A small network was shown many inputs. Here are its activations along a few directions, one row for each input.
In each table, some parts of the input vary, and every possible input appears once, in random order.
A made-up example of a description, with smaller parts first: one of 5 places around a ring, together with either a single point or one of 9 places around a ring or (one of 3 separate values, together with one of 4 places along a line).
Shared parts are said once, and a part with two or three values counts as separate values.
(in the rows, 128 means zero)

Other details of the inputs shift rows strongly along two fixed directions, in all tables alike. That doesn't count.

Table:
x1: [ 98  98  83 177 104  78 228 136 111  72 150  91 155]
x2: [108 121  72 102 104 173  75  96 197 136 150  92 115]
x3: [163 140 167 107 146 158 106 119 116 154 120 166 154]
x4: [136 106 148 134 138  78 148 150  74 122  94 134 143]
x5: [165 135 145 176 110  72 146 142 118 110 110 125 139]
x6: [106 101  91 145 127  94 252 159 113 103 121  74 164]
x7: [ 95 106 116  99 128 123 144 152 129  96 110 100 121]
x8: [ 74 118  79  94 145 169  73 100 193 129 129 108 112]
x9: [132 164 171 134 143 129  83 124 133 139 101 163 103]
x10: [166 132 135 178 117  73 137 131 103 117 109 118 148]
x11: [ 66 103  51 131 134 117 150 117 161 116 118  82 123]
x12: [131 112 150 135 131  81 159 150  68 146 103 124 130]
x13: [201 144 122 118 167 149 106 174 114 149 170 188  78]
x14: [ 69 125  81  96 138 172  85  99 187 153 138  98  99]
x15: [ 99 125  93  64 142 212 106 109 175 121 141  99 143]
x16: [141 124 179  97 131 130  88 142 118 144 109 170 115]
x17: [123 140 148 172 135  72 164 142 106 142 100 134 115]
x18: [ 93  96  62 102 131 152 182 125 150 116 134  83 160]
x19: [127 145 140 171 149  78 143 132  89 117  86 127 131]
x20: [102 119 112 141 108 134 163 119 137 108 170 107 131]
x21: [161 143 177 106 139 157 116 131 130 148 121 173 145]
x22: [136 131 181  98 125 133 100 142 112 168 118 160 102]
x23: [107 113 111 139 114 131 152 119 143  85 161 117 144]
x24: [149 156 171 138 126 153  86 100 102 122 151 161 135]
x25: [ 88 119  94 139 129 108 147 129 156 124 113 116 113]
x26: [166 158 168 142 104 128  89 122 141 162 132 144 106]
x27: [150 143 161 140 117 146  94  95 107 146 157 173 133]
x28: [108 133  82  99 114 180  67 101 192 112 144  80 117]
x29: [ 79 106  95  55 134 185  78 120 163 118 129  96 112]
x30: [ 96 117  91  67 135 208 117 107 177 153 154  99 136]
x31: [109 109  93 143 134  98 241 161 112  71 108  74 171]
x32: [147 149 169 140 119 149  98  98 104 154 164 160 128]
x33: [195 125  92 156 173  97 165 182  70 127 155 152 106]
x34: [168 165 170 140 111 132  77 124 140 130 119 144 113]
x35: [142 142 160 172 118  99 164 131  88  87 138 139 145]
x36: [ 73  77  63  94 124 125 155 136 138 113 122  79 130]
x37: [139 125 172  98 122 130  96 139 115 160 112 173 107]
x38: [128 134 146 170 141  69 152 143 111 119  92 144 128]
x39: [153 128 149 143 129 105 192 148  98 134 110 148 157]
x40: [152 142 168 138 126 146  86  99 110 131 155 170 141]
x41: [169 152 160 142 102 125  85 119 144 154 126 157 111]
x42: [167 155 158 143 112 129  80 110 127 169 131 137 115]
Description of these inputs: one of 2 separate values, together with either a single point or (one of 4 places along a line, together with one of 5 places around a ring).
Question: Changing only the choice among 2 separate values turns x36 into x37. The same change can be made to x29. Which row results?
Answer: x7
Question: Changing only the choice among 2 separate values turns x38 into x8. The same change can be made to x6. Which row results?
Answer: x30
Question: Change only the place on the ring of 5 in x19. List by row number the other rows that result.
Answer: x15, x24, x28, x29
Question: Change only the choice among 2 separate values in x19. List by row number the other rows that result.
Answer: x9

Table:
x43: [179 165 200 130 140 132  78 120  96 182 100 190 123]
x44: [109 121 115 115 134 145 121 121 130 138 145 126 118]
x45: [132 114 105 173 133  66 215 153  85 118 113  97 147]
x46: [ 74 107  89  83 127 175 105 106 175 125 141 109 124]
x47: [ 74 111  83  82 137 170  99 119 177 122 134 108 107]
x48: [117 124 118 111 127 144 123 119 149 141 119 123 134]
x49: [186 167 209 137 134 146  83 116  90 148 139 201 132]
x50: [127 108 121 163 122  60 209 154  95 105  93  94 161]
x51: [121 112 121 173 122  73 220 147  81  97 129 107 154]
x52: [144 119  99 176 143  65 207 163  93  94 110 103 146]
x53: [130 115 128 163 117  70 214 153  95  95  98  91 165]
x54: [125 115 106 167 138  58 207 160  94 108  87 101 144]
x55: [ 96 111  89  85 114 183 108 117 175 107 168 105 117]
x56: [ 80 106  87  88 124 177 112 109 175 131 163 111 117]
x57: [183 156 198 131 135 129  71 129  84 165 129 197 107]
x58: [111 117  85  86 113 184 112 121 186 117 161  98 120]
x59: [ 76 104  99  77 122 172 102 112 178 119 139 102 124]
x60: [144 107 105 171 120  62 210 160  93 103 116 102 149]
x61: [180 162 209 124 135 129  74 126  98 177  98 182 122]
x62: [182 156 197 130 137 123  70 139  93 161 124 203  96]
x63: [169 160 225 124 124 136  80 120  94 156 114 192 129]
x64: [183 152 203 131 127 128  76 127  91 164 132 203 113]
x65: [ 99 151 124 183  85 106  72  74 171 107 135 102 114]
x66: [126 131 122 117 120 155 136 122 148 138 147 121 131]
x67: [ 93 115  77  91 140 183 100 111 167 112 162 105 121]
x68: [111 109 111 167 137  62 203 146  74 101  99 103 152]
x69: [ 95 112  82  89 123 179 117 113 186 141 156 103 120]
x70: [113 106 121 162 132  59 199 152  77  96  97  96 151]
x71: [ 92 121  91  84 120 186 114 109 186 125 140  98 132]
x72: [ 90 114  89  77 130 169 100 129 191 126 124  94 111]
x73: [175 194 206 203  88  96  35  76 136 158 112 166 112]
x74: [135 124 106 112 130 137 115 144 150 130 133 123 106]
x75: [183 163 196 136 150 132  73 130  92 155 126 204 110]
x76: [107 121  73  92 138 185 104 114 178 122 154  97 124]
x77: [ 93 111  82  91 132 183 105 109 174 111 165 111 127]
x78: [168 163 216 129 129 139  83 113  91 162 116 199 130]
x79: [112 106 120 161 134  53 199 163  85  92  92 101 140]
x80: [ 95 116  77  88 133 173 111 126 188 138 148 103 103]
x81: [197 162 193 132 133 130  75 132  96 175 121 190 111]
x82: [147 122 111 177 128  80 217 150  91  87 124 100 168]
x83: [107 117  78  92 130 184 109 112 186 121 158 103 130]
x84: [117 108 108 172 137  58 210 160  83 104 116 110 133]
Question: Describe the family of inputs behind these rows.
Answer: one of 2 separate values, together with either a single point or (one of 4 places along a line, together with one of 5 places along a line)
Question: Changing only the choice among 2 separate values turns x43 into x68. The same change can be made to x81. Which row results?
Answer: x57
Question: Changing only the choice among 2 separate values turns x67 into x76. The same change can be made to x77. Which row results?
Answer: x83
Question: A walk changes only the place on the line of 5. It starts at x75 and steps to x62. List the rest of the walk in order.
Answer: x84, x47, x79
Question: A walk changes only the place on the line of 4. It starts at x54 and steps to x43. List the rest of the walk in order.
Answer: x48, x71
Question: Change only the choice among 2 separate values in x78. List by row number the other rows that result.
Answer: x71
Question: Change only the place on the line of 4 in x60. List by row number the other rows that result.
Answer: x58, x74, x81

Table:
x85: [165 157 181 131 115 147  81 109 128 153 134 166 126]
x86: [ 38  85  35 112 115 132 167 120 184  81 137  43 131]
x87: [135 153 149  89 125 184  28 103 180 164 131 154  95]
x88: [ 43  87  37 113 115 142 169 113 179  73 144  41 145]
x89: [131 150 159  91 115 197  36  90 168 152 159 162 108]
x90: [126 149 151  90 127 182  23 101 172 157 137 160  90]
x91: [ 83  95  45 165 119  88 209 138 137  65 144  57 144]
x92: [166 122 170  57 176 178 120 165  84 171 134 199 119]
x93: [152 122 146  17 172 232  84 151 140 183 147 185 110]
x94: [ 55  87  20 121 118 132 162 123 182  80 152  42 124]
x95: [185 150 169 209 125  48 181 147  62 122 107 150 147]
x96: [164 143 181 196 123  40 178 146  61 133  81 145 148]
x97: [169 146 183 197 122  50 180 139  57 125  88 144 162]
x98: [181 145 166 205 125  40 173 149  59 132  96 144 141]
Question: Changing only one part turns x91 into x95. The same change can be made to x89. Which row results?
Answer: x85
Question: Describe the family of inputs behind these rows.
Answer: one of 2 separate values, together with either a single point or one of 6 places around a ring
Question: Change only the choice among 2 separate values in x98. List by row number the other rows that result.
Answer: x94
